These are the activations of a small network on made-up records, seen along a few directions, one row for each record.
Each row is followed by the record's values for the fields B, N, J, M, W, P, H.
Not every record has every field; a missing one is left out.
The largest differences between rows may come from other fields.
In the rows, zero is written as 500.
Strong random noise was added to every row along 19 fixed directions; ignore it. To show where, here is one row again and again, with new noise each time:
[424 612 399 564 596 645 551 455 385 561 340 624 498 520 338 508 556 627
 555 557 523 541 444 441 450 587 484 496 479 464 548 612 575 505 441 389
 511 637 388 471 665]
[535 492 457 514 378 395 377 484 565 776 477 490 500 352 664 375 407 641
 265 407 505 741 506 491 550 536 387 474 676 469 451 467 592 422 613 546
 528 702 487 474 569]
[499 649 597 568 658 615 758 464 412 384 473 580 490 708 437 560 420 629
 528 501 435 319 542 488 553 489 546 579 413 365 695 521 491 737 494 484
 357 676 435 317 707]
[536 415 792 477 448 255 478 463 514 533 499 539 465 600 406 504 477 495
 721 654 228 496 554 606 487 429 549 415 389 663 553 383 360 606 592 285
 275 453 608 441 562]
[589 403 350 577 481 558 468 532 596 554 427 445 507 502 562 511 610 462
 437 404 602 314 576 585 423 721 477 589 481 460 339 742 562 554 194 419
 610 402 609 570 342]
[378 547 704 504 560 561 578 562 634 561 545 220 451 663 620 545 468 787
 490 206 582 380 671 416 390 608 382 400 252 404 719 504 524 742 667 221
 525 595 441 387 404]
[469 413 665 468 456 343 494 410 440 577 417 663 478 443 523 460 354 645
 624 509 325 665 413 567 503 538 421 494 675 541 430 526 587 582 548 429
 440 599 497 430 565]
[447 454 641 483 412 413 688 477 513 486 415 531 483 539 544 551 482 666
 514 456 361 404 635 497 385 722 420 571 632 480 480 539 625 795 415 287
 549 464 629 371 515]
[238 570 641 353 467 285 520 443 630 536 493 544 603 604 490 470 426 438
 602 624 324 608 439 456 587 524 392 431 622 425 469 529 469 419 496 398
 610 574 516 614 476]
[655 379 371 357 349 670 485 553 476 546 554 517 479 263 481 497 676 472
 578 504 519 640 557 499 456 509 472 495 735 556 414 350 613 423 637 473
 584 473 418 351 500]
[601 336 447 546 624 431 608 610 377 519 504 352 581 395 632 699 189 747
 615 513 482 517 468 571 578 323 375 616 543 387 712 496 663 515 625 718
 323 424 525 540 429]
[394 481 702 495 490 427 505 420 409 328 615 353 496 291 370 467 449 550
 660 445 327 431 470 430 604 356 446 640 598 442 301 525 565 567 536 629
 554 628 582 490 690]
[370 710 392 553 552 531 425 559 693 511 457 573 589 649 608 592 629 303
 557 445 569 377 271 537 498 523 570 507 494 483 446 538 336 465 338 550
 558 378 483 421 418]
[618 681 464 638 633 645 659 522 535 643 552 536 644 635 502 734 331 676
 573 637 584 581 395 422 374 551 195 594 609 494 727 461 708 463 565 466
 517 473 403 505 352]
[532 634 395 625 520 551 493 482 431 542 472 644 540 675 517 577 452 530
 592 510 573 480 446 403 485 431 573 546 538 452 572 449 617 446 564 593
 482 571 553 567 717]
[524 442 304 226 568 771 733 497 641 493 541 375 619 324 570 344 549 302
 607 661 564 283 567 605 793 473 447 577 767 269 409 610 499 325 471 425
 576 598 254 438 364]
[470 701 413 343 467 415 484 467 390 366 491 315 535 122 364 737 619 525
 562 554 315 278 261 346 420 525 633 519 721 728 394 269 516 582 626 644
 436 451 538 571 596]
[468 530 485 367 668 507 511 546 607 589 448 501 587 377 526 625 349 558
 665 536 396 510 187 650 602 444 353 553 643 394 551 565 385 503 469 483
 383 543 282 468 271]
[576 336 503 477 432 414 512 508 469 572 434 575 460 601 775 379 427 554
 429 562 555 356 621 669 555 698 659 438 493 491 496 469 603 466 470 471
 303 581 366 505 472]
[544 417 386 519 544 423 449 467 593 509 528 415 609 503 331 549 563 377
 478 499 418 536 532 481 545 584 356 574 513 430 303 823 562 417 192 568
 718 529 767 788 430]
[147 618 531 616 383 569 544 616 283 333 477 473 462 350 499 542 505 680
 417 507 628 677 508 339 351 463 378 580 486 396 600 373 636 489 559 661
 693 314 325 277 574]

[459 144 597 216 490 340 503 400 369 293 496 558 455 487 623 425 368 392
 692 359 452 784 508 591 552 420 521 215 474 625 488 673 542 461 689 606
 597 315 547 538 264] | B=b3 H=h3
[413 514 544 553 432 386 524 567 588 510 558 471 554 638 719 449 496 445
 363 543 550 551 614 490 533 506 536 398 449 514 579 375 499 402 575 585
 493 399 526 387 467] | B=b2 N=n2 J=j2 P=p2 H=h1
[593 472 735 595 555 423 556 470 541 348 690 529 553 599 633 561 501 443
 555 394 394 482 417 584 534 530 460 559 515 585 349 506 525 624 428 726
 490 468 570 288 475] | B=b3 P=p1 H=h3
[511 585 435 551 535 430 531 499 412 411 501 493 540 524 668 588 350 484
 424 485 581 506 418 460 531 353 575 464 476 562 641 427 510 476 652 818
 442 332 553 452 485] | B=b4 N=n2 P=p2 H=h2
[508 565 348 451 471 494 553 516 469 708 492 433 554 428 401 389 481 536
 208 751 527 810 682 420 581 448 385 380 454 451 725 410 494 260 651 486
 521 610 397 575 567] | B=b3 P=p2 H=h1
[640 568 411 753 608 501 503 336 376 455 407 596 528 391 283 505 404 378
 507 518 465 592 353 492 485 273 369 665 513 612 388 825 456 542 336 670
 600 305 810 524 580] | B=b3 H=h3
[489 551 626 662 352 694 605 486 488 338 518 867 408 797 443 432 692 311
 629 544 598 457 627 556 347 558 585 637 490 522 416 419 479 652 309 324
 627 312 477 180 611] | B=b4 P=p2 H=h4
[421 485 626 506 396 531 524 453 549 371 637 495 496 593 453 373 631 399
 412 447 490 450 664 394 484 654 433 565 533 402 283 593 599 487 321 473
 761 590 570 559 537] | B=b3 H=h3
[574 674 326 478 698 588 574 330 471 485 517 399 612 419 417 455 433 322
 415 784 650 452 356 513 604 550 443 398 463 702 524 663 523 222 476 627
 495 503 312 698 278] | B=b4 N=n1 J=j1 M=m1 W=w1 P=p1 H=h3
[470 574 316 479 417 590 639 403 388 532 378 543 511 369 492 373 480 487
 472 617 557 371 615 361 546 459 547 580 728 427 455 516 638 456 583 459
 576 527 560 543 721] | B=b1 N=n1 H=h4
[513 422 525 480 616 562 428 498 232 211 575 373 406 341 393 485 481 487
 403 477 570 513 449 524 534 400 558 415 235 569 515 571 464 426 513 806
 445 449 320 561 405] | B=b3 N=n1 P=p2 H=h3
[575 383 424 468 439 414 240 517 618 779 344 451 491 220 478 430 576 458
 704 688 466 350 345 690 457 557 536 513 546 651 288 510 383 368 392 187
 328 389 429 637 308] | B=b2 N=n2 J=j2 P=p2 H=h1
[444 483 554 286 495 383 503 562 518 393 614 389 548 508 440 649 617 527
 526 533 304 374 486 461 543 693 621 466 505 456 447 333 520 532 451 531
 448 711 408 683 525] | B=b3 J=j2 P=p2 H=h3
[456 460 424 433 399 321 358 517 452 672 360 554 492 373 637 476 294 584
 513 574 472 532 399 524 509 413 521 513 672 455 512 434 497 408 596 477
 419 453 486 712 473] | B=b3 H=h2
[677 294 561 578 640 612 570 483 495 553 572 346 539 477 410 388 637 466
 716 558 450 468 670 580 649 371 495 451 347 583 437 593 516 427 565 404
 391 582 569 378 651] | B=b3 N=n2 P=p2 H=h3
[319 413 599 367 485 482 652 590 535 347 440 498 532 557 458 639 595 494
 801 654 368 190 529 569 466 634 589 587 536 402 487 461 470 633 338 283
 439 339 474 456 417] | B=b4 N=n2 P=p1 H=h2
[310 523 607 622 557 566 550 577 646 493 524 582 578 559 503 453 637 437
 601 448 421 602 427 594 600 492 375 642 530 344 356 619 412 562 272 481
 625 519 462 159 569] | B=b3 N=n1 J=j2 P=p1 H=h3
[345 395 749 468 442 407 418 544 554 251 735 451 525 622 430 534 531 275
 809 471 434 585 493 474 534 280 460 515 415 490 392 456 430 407 523 613
 670 312 628 521 431] | B=b4 H=h2
[573 347 355 512 503 530 445 545 393 503 410 575 495 752 462 564 621 434
 708 636 627 460 656 519 365 596 664 330 224 602 619 545 581 370 490 336
 456 310 522 710 447] | B=b3 N=n1 J=j2 P=p1 H=h3
[385 493 571 555 563 575 433 479 494 487 430 373 442 304 358 485 756 569
 619 308 424 534 446 494 433 528 519 418 387 664 359 593 404 659 508 384
 539 500 549 222 620] | B=b3 N=n2 J=j1 M=m1 W=w2 P=p1 H=h2
[386 597 672 463 452 497 487 522 622 466 601 473 511 681 449 470 559 338
 661 574 483 468 568 427 462 349 461 443 385 493 571 404 339 464 614 308
 578 362 491 483 446] | B=b1 N=n1 H=h4
[493 530 414 542 700 499 657 516 591 543 448 315 614 466 367 644 646 515
 635 445 374 445 488 509 585 438 516 493 421 589 540 594 406 655 469 446
 448 494 712 358 634] | B=b4 P=p2 H=h4
[190 402 478 705 545 253 455 662 506 632 352 556 617 647 517 523 468 581
 510 742 447 702 520 591 582 492 475 476 315 411 630 551 484 305 298 533
 390 421 557 500 599] | B=b4 N=n1 J=j2 P=p1 H=h4
[481 518 540 555 344 514 457 573 612 591 591 436 550 451 504 490 697 509
 600 468 417 371 594 424 517 502 505 699 687 366 291 352 560 538 472 403
 589 590 615 421 749] | B=b3 N=n1 P=p1 H=h3
[311 650 645 372 500 564 497 593 621 454 595 381 442 471 546 498 606 597
 283 262 454 517 460 404 499 576 459 434 474 371 549 374 371 632 577 472
 556 702 300 301 498] | B=b3 N=n1 H=h3
[520 568 580 549 446 382 478 397 369 474 480 652 423 504 480 329 368 514
 191 570 459 594 526 548 597 511 576 531 452 441 501 525 443 519 438 680
 412 721 409 475 661] | B=b4 N=n1 P=p1 H=h2
[334 441 767 665 573 426 525 488 648 522 586 456 567 804 519 511 427 548
 876 436 488 516 572 460 520 376 382 494 375 464 519 568 574 494 548 323
 558 494 691 472 549] | B=b4 N=n2 J=j1 M=m2 W=w1 P=p2 H=h4
[656 351 632 503 538 480 487 429 265 403 465 583 310 638 564 493 256 761
 424 223 519 487 591 485 434 498 594 443 336 427 650 577 610 732 637 548
 351 670 519 601 570] | B=b3 N=n2 H=h3
[801 258 683 589 560 610 704 416 517 395 616 261 431 191 464 244 362 439
 453 529 431 238 732 783 717 312 361 771 493 451 336 717 389 688 369 457
 374 451 541 241 401] | B=b3 J=j2 P=p2 H=h1
[671 332 414 449 570 626 537 358 516 571 349 610 455 540 702 329 388 446
 711 453 648 261 503 710 579 543 606 485 541 473 414 769 539 509 467 320
 399 479 413 501 343] | B=b3 N=n2 J=j1 M=m2 W=w1 P=p1 H=h3
[625 317 444 404 403 358 443 443 432 493 503 557 506 391 649 475 438 505
 405 566 495 504 494 576 499 758 545 495 692 601 306 510 711 405 411 648
 487 543 464 703 366] | B=b4 N=n2 J=j1 M=m1 W=w2 P=p1 H=h2
[335 624 629 382 301 318 385 573 658 530 564 509 503 498 687 493 456 406
 411 593 453 442 418 505 488 480 499 519 603 407 490 244 340 454 543 478
 518 380 367 509 340] | B=b3 N=n2 P=p2 H=h3
[727 270 527 320 565 474 629 541 522 632 526 292 469 515 655 500 330 737
 350 448 486 517 745 596 554 596 442 333 385 452 785 483 575 563 711 381
 281 661 401 537 308] | B=b3 N=n2 J=j1 M=m2 W=w1 P=p1 H=h3
[770 683 315 565 599 635 529 442 272 458 525 672 549 541 250 765 384 529
 545 667 539 667 320 358 360 399 431 547 547 627 699 396 632 422 617 685
 473 457 484 718 533] | B=b3 J=j2 P=p2 H=h3
[388 560 520 376 517 533 484 411 584 497 463 395 477 382 611 447 520 482
 525 305 602 525 373 478 436 579 456 323 545 691 443 546 481 554 641 390
 637 428 414 458 307] | B=b3 J=j1 M=m1 W=w2 P=p2 H=h3
[486 539 590 831 483 536 476 419 481 626 419 825 493 806 884 347 318 560
 468 463 790 652 437 600 403 620 444 461 464 584 523 580 685 415 503 528
 491 390 376 262 430] | B=b3 N=n2 J=j2 P=p1 H=h3

Here are new rows. What are their fields?
[724 386 549 735 568 453 386 463 592 579 570 533 536 531 527 380 486 233
 651 567 506 524 444 746 634 209 509 545 362 657 382 623 295 382 431 598
 371 310 681 362 471] | B=b3 H=h1
[519 590 549 405 417 728 607 567 490 341 571 522 417 539 424 642 561 555
 592 375 537 371 575 375 338 469 479 594 575 390 621 316 504 716 614 346
 584 437 472 400 494] | B=b3 N=n2 J=j2 P=p1 H=h3
[602 498 468 576 624 429 391 445 468 609 539 403 563 451 442 603 407 618
 527 406 497 751 380 416 482 437 384 390 436 686 537 572 616 406 664 646
 497 579 622 640 504] | B=b4 N=n1 J=j2 P=p1 H=h2
[369 439 612 397 408 501 572 491 420 366 537 726 471 654 542 373 419 407
 496 640 538 684 565 535 526 514 467 478 529 407 531 461 527 396 485 526
 607 467 299 478 425] | B=b4 H=h2
[568 520 445 529 678 562 608 448 492 465 454 371 525 331 703 434 408 483
 463 341 566 384 374 627 658 356 553 492 491 598 496 617 396 599 589 695
 381 452 459 223 478] | B=b4 H=h2
[697 292 511 692 491 220 443 595 487 638 398 540 516 565 698 602 252 549
 529 502 442 656 522 693 480 259 453 517 421 596 668 520 430 567 546 615
 297 140 811 446 389] | B=b3 N=n2 J=j1 M=m2 W=w1 P=p2 H=h2
[543 525 638 454 512 570 503 479 507 257 697 329 488 571 295 578 597 291
 619 557 517 394 561 414 383 424 431 454 295 635 515 493 414 470 524 450
 626 259 553 633 278] | B=b3 H=h3
[574 484 517 563 443 630 269 584 542 673 499 456 403 225 501 432 627 578
 566 406 524 482 374 596 483 394 517 594 542 495 364 372 369 497 549 389
 367 569 329 320 559] | B=b3 N=n2 P=p1 H=h3
[393 520 477 428 645 533 629 484 524 450 433 435 560 527 377 467 538 436
 540 668 416 383 535 539 620 522 483 489 418 406 521 665 400 468 351 380
 470 538 454 555 477] | B=b3 N=n2 J=j2 P=p1 H=h3
[558 517 445 475 562 440 460 574 643 870 402 517 547 590 681 486 404 738
 451 528 457 432 446 552 606 623 537 458 612 412 600 346 544 456 590 281
 222 870 376 626 615] | B=b3 N=n1 J=j2 P=p2 H=h3
[525 537 249 277 401 607 565 429 427 567 292 607 432 388 556 418 554 456
 382 451 603 625 554 400 408 513 560 296 648 583 613 528 496 507 721 350
 629 361 489 462 473] | B=b3 N=n1 H=h3
[485 531 726 629 494 364 653 492 374 405 558 558 550 601 443 704 415 657
 722 557 313 545 489 398 395 428 472 582 579 645 588 287 653 675 654 548
 423 427 708 355 732] | B=b4 H=h2
[454 486 602 609 444 545 533 604 409 457 529 451 420 426 575 432 509 653
 409 472 527 485 607 536 530 436 579 561 422 442 598 313 503 561 589 589
 342 557 370 180 675] | B=b4 N=n1 J=j1 M=m2 W=w1 P=p1 H=h2
[461 581 703 691 513 273 407 426 554 489 582 635 557 675 303 512 527 374
 466 650 285 628 405 481 470 552 401 548 466 626 316 575 454 437 242 553
 545 535 723 651 580] | B=b3 H=h1
[652 526 399 515 673 542 658 560 424 410 469 613 531 580 499 660 458 496
 415 568 442 526 409 632 560 465 588 515 433 542 715 448 404 615 461 722
 280 477 425 313 508] | B=b4 N=n2 J=j1 M=m1 W=w2 P=p1 H=h2
[529 581 579 442 438 435 479 377 460 646 454 600 450 537 442 374 361 594
 525 510 416 582 558 388 556 358 545 462 594 471 575 407 512 523 758 368
 429 740 560 583 784] | B=b4 N=n1 P=p1 H=h2
[539 700 485 436 598 608 526 390 687 614 533 605 588 708 709 452 498 453
 481 350 570 407 347 425 576 644 502 421 694 480 406 527 566 466 561 464
 558 773 409 521 509] | B=b3 N=n2 P=p2 H=h3
[543 565 634 502 521 627 613 385 495 389 543 608 436 704 724 369 306 416
 568 396 674 360 542 507 505 374 519 467 472 459 594 544 482 576 683 470
 508 405 388 367 384] | B=b1 N=n2 H=h4
